These are the activations of a small neural network, seen along a few directions. Each row is one input.
Each table varies a few parts of the input and shows all the possible inputs, shuffled.
A made-up example of a description, with smaller parts first: one of 5 places around a ring, together with either a single point or (one of 2 separate values, together with one of 4 places along a line) or one of 9 places along a line.
Shared parts are said once, and a part with two or three values counts as separate values.

Other details of the inputs shift rows strongly along two fixed directions, in all tables alike. That doesn't count.

A family of inputs:
x1: [-2  2 -5  0  9  5  9 -6  2  2  8  4 -2  4]
x2: [ 2 -1 -3  5  6  1  4 -9  8  1  9 -9 -8 13]
x3: [-2  3 -3  2 10  3 11 -8  4  1  6 -1 -3  3]
x4: [-3 -6 -3 -2  3 -5 -1 -5 12  5  5  4 -8  3]
x5: [-54   4   8 -26  -4 -27  -2  39 -53 -28 -83 -25  39  56]
x6: [  0   5  -5  -8  -7   3  -2 -20  13   1   4  -6   4   1]
x7: [-3  0 -1  2 12  4  0 -6 12  6  2 -1  2  0]
x8: [ -9  -9 -23   9  -4  -4  -6  -9   1   2   8   1   4 -12]
x9: [  1  -2  -6   4   3   3   3  -9   4   3   6  -3 -12  11]
x10: [-6 -3 -4 -8  9  5  6 -2  2  4  9  5 -5 -3]
x11: [-1 -2 -4 -1  9  2  9 -7  2  0  8  6 -4  3]
x12: [ 64  25  36  22 -32  -5  -8  42 -24  -9  -9 -16 -13 -32]
x13: [-5  1  1 -1  9  9  1 -5  7  5 10  2 11  2]
x14: [-2 -5 -3 -2 10  3 -2 -6  9  4  3  7  0  0]
x15: [-5 -5  1 -2  6  7  8 -7  1  6  8  6  3 -1]
x16: [-3  2 -3  4  9  5  9 -6  9 -2  6 -4 -7  5]
x17: [-47   4   2 -31 -24 -27 -14  20 -48 -29 -88 -20  33  50]
x18: [ 58  20  34  18 -38 -11  -9  43 -24 -10  -7  -7 -16 -30]
x19: [ -3  -4  -5  -4   7   2   3  -4   5  -5   9   3 -12   3]
x20: [ 61  28  42  18 -31   2 -10  49 -26  -6  -7  -6   5 -46]
x21: [-4 -2  1  4  8  8  1 -6 11  5  7 -1 11  2]
x22: [ 2 -2 -3  0 11 -1 -2 -5 14  5  6 -7  1  7]
x23: [-10  -3   0  -2   1   4   2  -4   6   5   9  13   1  -1]
x24: [ 0 -8 -4 -7  9 -3 -6 -6  8  3  6  2 -9  1]
x25: [-6 -1 -2 -1  6 11  1 -5  4  7  7  8  6  0]
x26: [-9 -1 -3 -3  3  2 10 -1  6  6  8  7 -5 -1]
x27: [-1  3 -3  0 11  3  9 -6  5  0 11 -2  2  6]
x28: [  0   0  -7  -9  -9   2  -2 -21  10   1   1   2  -1  -2]
x29: [-1 -3 -5  1  7  3  7 -5  6 -4  7  2 -9  5]
x30: [-3 -7 -3 -7 10  1 -6 -5  7  2  6  7 -3 -2]
x31: [ -2   4  -5  -6  -8   3   0 -22  12   2   0  -5   0  -2]
x32: [-8 -6  0  2  0  3  1 -5 10  5  6 10  2 -1]
x33: [-10  -4   2  -2   0   3   8  -5   4   6  10   9   0  -1]
x34: [ -6  -2  -4   1   2   0   7  -4   8  -3   9   5 -11   5]
x35: [ -2  -2  -7 -14  -8   0  -5 -20   8  -1   3   3  -5  -4]
x36: [-2 -3 -4 -6  9  1  6 -6  0 -1 10  7 -7  1]
x37: [  1  -7  -5  -2   4  -1   0  -9   2   0   8   0 -17   8]
x38: [ -8  -8 -21   9  -2  -6  -6  -9   4   1  11  -4   8 -10]
x39: [-7  3 -2  0 10  8 11 -4  6  7  5 -2  0 -1]
x40: [-49  -3   4 -25  -6 -32 -14  36 -51 -27 -91 -22  31  59]
x41: [-10 -13 -21   3  -4  -8  -9  -9  -1  -1  10   4   0 -14]
x42: [  0  -5  -4  -2   6  -2  -5  -9   4   1   7   3 -13   6]
x43: [-1  2 -3  2  9  4  7 -4 10 -4 10 -6 -3  8]
x44: [ 59  23  36  19 -37 -12 -14  45 -23  -9  -8  -4 -12 -33]
x45: [  1  -3  -4   3   6   0  -2 -10   6   2   5   3 -10   8]
x46: [-5 -9 -1 -3  6  5 -3 -6  6  3  6  9  2 -3]
x47: [ 59  21  39   9 -31  -1 -15  49 -30  -9  -4   2   1 -46]
x48: [-7  0  2  1  8  9 10 -7  4  7  7 -1  5 -1]
x49: [  2  -5  -5   3   3   1   3 -10   4   1   6  -1 -14  10]
x50: [  0   2  -2   7   7   1   0 -10   8   4   4  -4  -8   8]
x51: [-4 -8 -1  2  6  7  1 -7  7  5  4  8  5 -1]
x52: [-7 -6  1 -7  6  6  5 -6  0  4 11  7  0 -3]
x53: [-10  -8 -21  10  -3  -5  -5 -11   2   2   7  -3   4 -13]
x54: [-3 -2 -4  0 10  6 -2 -4  9  7  3  4  2  0]
x55: [-12 -11 -20   7  -9 -10  -5  -8   3   1  10   6   0 -12]
x56: [-2  1 -6  2  7  6  7 -4  6 -1  7  0 -7  6]
x57: [-55  -1  11 -19  -8 -26 -10  34 -52 -28 -92 -20  42  54]
x58: [ 2 -7 -5 -2  9 -1 -2 -7 10  4  3  2 -5  4]
x59: [ -4   0  -6  -9 -13  -2  -1 -19  12   1   3   4  -4  -2]
x60: [ 0  0 -5  5  6  3 -2 -9  6  5  5  0 -8  9]
x61: [-5 -4 -2  4  6 10  1 -6  8  7  3  6  7  0]
x62: [-6 -2  0 -1  6 10  8 -6  2  8  8  4  5  0]
x63: [ 67  24  38  19 -28  -7 -13  47 -19  -6 -12 -15  -5 -41]
x64: [-5 -2 -4 -4  8  6 10 -3  3  5  6  5 -2 -1]
x65: [ -8 -12 -22   7  -4  -7  -6 -10   0   0   8   4   3 -12]
x66: [-5 -4 -1 -2  6  8  1 -6  3  5  7 11  5 -1]
x67: [-2  0 -1  0 12  3 -2 -4 13  4  6 -2  7  3]
x68: [ 2  2 -2  5  8  1 -2 -9 10  3  8 -6 -4 11]
x69: [ 59  27  35  14 -30   2  -3  52 -28  -4  -7  -7  -1 -44]
x70: [-6 -4 -2 -2  4 -1 -2 -4 11  5  5  9 -3 -1]
x71: [-5 -1 -3 -1  3 -2  9 -5  4  1  9  8 -7  3]
x72: [-5  0  2 -1  8  8  8 -6  5  6 11 -2  9  2]
Each input here is: one of 6 places along a line, together with either one of 2 separate values or one of 10 places around a ring.
The inputs of x51 and x57 match in every part but the place on the line of 6. If x11 is changed in the same way as x51 into x57, which row does it become? -> x3
The inputs of x6 and x28 match in every part but the place on the line of 6. If x38 is changed in the same way as x6 into x28, which row does it become? -> x65
Change only the place on the line of 6 in x29. List by row number the other rows that result. -> x16, x19, x34, x43, x56
Change only the choice among 2 separate values in x55. List by row number the other rows that result. -> x59

A family of inputs:
x73: [-5 -2  6  2 13  6  6 -2 10  5  5  6 -3 13]
x74: [-6 -1  9 -2 18 14  6 -2  9 11  2  7  5  8]
x75: [  3   4  -5  -6   2   3   2 -19  10  -1   1  -8  -9  13]
x76: [-13   0  -2  -1   5   6   9  -5   7   4   8   4  10  -1]
x77: [-10   1  -9   0  -3   7   7 -15   3   3   4   0   7  -2]
x78: [-16  -7 -14  -6 -12   0  -6 -16   5   5   4  10  14 -16]
x79: [-8 -5 -2 -3 16  3  9  2  2  0 11  7 -5  5]
x80: [-12   0  -5   0   0   6   8 -10   4   4   8   1   9  -1]
x81: [ 0  4  1 -6 10  3  4 -9 14  0  4 -5 -5 14]
x82: [-7 -6 -9  7 11 -2 -1 -2  8  1  8 -1  1  3]
x83: [-8 -5 -6  3 16  6 -1 -3  7  7  5  0 10 -1]
x84: [ -5  -5  -2   4   4  -1   5  -6   8   4   3   5 -16  13]
x85: [ 55  12  24   9 -36  -9 -17  41 -27 -10   1   6  -5 -54]
x86: [ 56  22  35  17 -29   0  -8  37 -22  -7 -10  -6  -7 -26]
x87: [-7 -5 -5 -3 11  3  8 -3 -1  0 11  5 -6  5]
x88: [-10 -15 -22   3  -6 -10 -17 -14   6   2   4   4   5 -11]
x89: [ -8 -10  -5  -3  -3   0  -9 -12   8   6   2  12  -1   0]
x90: [ -8  -7 -10  -1   7  -4   7  -2   0  -1   9   6 -17   5]
x91: [ -6  -6 -13   7   6  -2  -2  -8   4   1   8  -4   0   3]
x92: [ -64   -4    2  -21  -23  -55  -20   55  -80  -46 -121  -32   36   69]
x93: [-13   1   1  -5  10  14   9  -5   7  10   4   5  19  -5]
x94: [ -4  -6 -16   7   3  -1  -3 -13   3   0   5  -5  -2   2]
x95: [-9 -4  1 -7 20 10  9  1  1  6  8  8  4  1]
x96: [  1   4  -1  -6   5   2   3 -15  11   0   4  -8  -7  14]
x97: [-4 -2  3  2  8  6  5 -7  7  5  5  3 -5 13]
x98: [ 50  21  26  18 -37  -5  -4  37 -20  -6  -1  -5  -5 -44]
x99: [-5 -4 -9 -3  8  3  7 -8 -2 -1  8  4 -8  5]
x100: [  0   1  -6  -3   1  -4   2 -14  12  -1   1  -6 -18  13]
x101: [ -2  -4  -9 -11  -7  -4 -10 -21  13   0   0  -1  -3   1]
x102: [ 65  28  41   8 -19   7  -7  37 -10  -2  -2 -10  -1 -37]
Describe the family of inputs behind these rows. -> one of 5 separate values, together with either a single point or one of 5 places along a line
Change only the place on the line of 5 in x99. List by row number the other rows that result. -> x79, x87, x90, x95
Change only the choice among 5 separate values in x73. List by row number the other rows that result. -> x76, x79, x81, x82

A family of inputs:
x103: [ 50  30  50  24  -8  -3  -3  57  -3  -9 -16  -9  -7   0]
x104: [  39   41   87  -39  -33  -20  -35   92  -60  -37 -107  -23   46   13]
x105: [ 50  29  62   7 -18  -4  -5  47  -3   1 -14 -15  -4  -1]
x106: [ 42 -15   2  17 -47 -32 -37  34 -47 -18 -11  18 -39 -35]
x107: [-55 -22 -38  -5  -4   4 -10 -54  16  18 -24   2  17  22]
x108: [-28  -5 -14  14   7  19  28  -9   7  10  34  30   8 -13]
x109: [-51   6  24 -18  27  -4  30  44 -56 -29 -64 -18  30  71]
x110: [ 15 -20 -14   2  16  -5  -3 -28  11   1  23  15 -67  28]
x111: [ 36  10  39 -19 -28  -1 -37  38 -10  -2 -20  17  39 -56]
x112: [-42 -15 -44 -43 -14  -6 -19 -60  23  -4  -1   5  30 -11]
x113: [ 13   8  47  15 -35 -45 -33 115 -86 -39 -90 -18  49 -13]
x114: [-50 -31 -33   4  53  -3  -6   2   9  16  13   8  25   5]
x115: [-56  -8 -15 -14  11  22  30 -27   8  21  -2  19  21   3]
x116: [ 11 -10 -28 -10   4 -22   5 -28  16 -12  28   2 -68  14]
x117: [103  18  -3  46   5  28  15 -30  64  19 110  -9 -53 -76]
x118: [-68 -15 -14 -50  18  25  13 -37   3   8  -2  34  44   8]
x119: [ 28  -4  19   2 -30 -16   3  59 -57 -17   2  33 -30 -41]
x120: [-39 -25 -31 -32  -2  12 -28 -61  18  10  -7  19  33   4]
x121: [ 32  17  -6  26 -61 -29 -20  28 -21 -24 -10 -13   6 -47]
x122: [-26   6 -30   0   5  -8  12 -37  28 -11   3 -19 -14  41]
x123: [ 46  31  42  12  19  17  24  67 -43  -6   0 -16   6 -15]
x124: [-43 -19  -9 -29  41   0  36  -8 -11  -6   5  25 -44  60]
x125: [-43  -1   4 -18  39  12  15 -25  40  19 -25  -7   2  56]
x126: [ 35  10 -13  20 -29 -26 -22  41 -37 -17  -3 -25  16 -58]
x127: [-36  -8  -9 -11   9   5   2 -49  20   9 -11 -13  -4  67]
x128: [-42 -37 -61 -15 -11 -39 -11 -33  -1 -16  13  17 -41   3]
x129: [-16   6  22  -5  40 -14  -4  59 -33 -14 -52 -28  23  46]
x130: [ 33  16   5   8 -71 -30 -22  18 -21 -14  -9 -18  10 -48]
x131: [  8  17 -14  -6  -5   7  13 -44  41   9   6 -25 -19   6]
x132: [ 10  20  47  16 -54 -46 -34 110 -76 -39 -94 -11  43  -7]
x133: [  85   15  -21   37  -36   26    1  -51   72   39   99    8  -36 -118]
x134: [-36   7  14 -20  23  23  42 -23  12  12  12   3   0  48]
x135: [-23 -17  -5   3   3   0  -6 -17  32  24  28  19   9 -10]
x136: [ 32  14  33  13 -32  -6 -18  43  -8   9 -28   1  18 -47]
x137: [ 45  44  58   0 -17  23  29  41 -21   2 -23 -11   0 -13]
x138: [-60 -30 -60  -1   8 -22  -2 -36   5 -11   2  -9  16  12]
x139: [  5  11 -10  -7 -11  -3  10 -42  35   4  24 -22 -19  15]
x140: [  8   5 -28   5  30   1   9 -18  18   0  28 -28 -12   4]
x141: [-63 -50 -36 -17  25 -28 -11  -7   4  -1   1  37 -29  28]
x142: [ 52  18  50  23  12  -2  -2  63 -13  -9 -12 -16  -1  -6]
x143: [  88   -6  -21   59   10   35  -13  -22   40   42  112   16  -25 -104]
x144: [-33 -14 -27   1  51   8   1 -24   3   5  -7 -20   3  56]
x145: [-50  18  37 -65  10   8  14  19 -44 -25 -78  -5  47  62]
x146: [-45 -24 -43  17  -3  -3 -12 -40  13   5   1  12   9  20]
x147: [-72 -16 -15 -19   7   9  26 -26  -2  12   7  21  25  24]
x148: [ 43  40  51  17 -13  15  27  54 -27 -13  -7  -3  -4  -4]
x149: [-30  -7  -8 -41  21  20 -12 -61  26   4 -20  -1  15  51]
x150: [-33  -2 -13 -10  16  14   6 -52  27  14 -29 -17  -4  57]
x151: [107  21  11  60  -3  45   6 -35  70  33 103  11 -57 -58]
x152: [-12 -18 -21  11 -21   3 -15 -44  19  20  22   9   3  -7]
x153: [106  -1  21  32  24  23   8  -3  65  32 115  38 -99 -63]
x154: [-71 -27 -27  -3  36  10  29 -10 -13   2   8  18  27  19]
x155: [ 61  17  33  31 -11   0 -11  35 -26 -14 -16 -25  -6  -4]
x156: [-57 -39 -46  11  19  -5 -11 -36  -1   2  -5   3  19  26]
x157: [ 61  38  31 -27 -41  -4 -20  10  -6 -22 -23 -25   8 -27]
x158: [-68 -23 -34  -7  49  12  25  -1 -19   9  11  12  31  14]
The inputs of x154 and x109 match in every part but one. If x126 is changed in the same way as x154 into x109, which row does it become? -> x140
Describe the family of inputs behind these rows. -> one of 2 separate values, together with one of 4 places along a line, together with either a single point or one of 6 places along a line
List by row number the other rows that have the choice among 2 separate values and the place on the line of 4 in common with x152. -> x106, x107, x120, x143, x146, x156
A walk changes only the place on the line of 6. It starts at x149 and steps to x150. List the rest of the walk in order. -> x127, x151, x155, x144
Change only the place on the line of 4 in x103. List by row number the other rows that result. -> x122, x148, x151
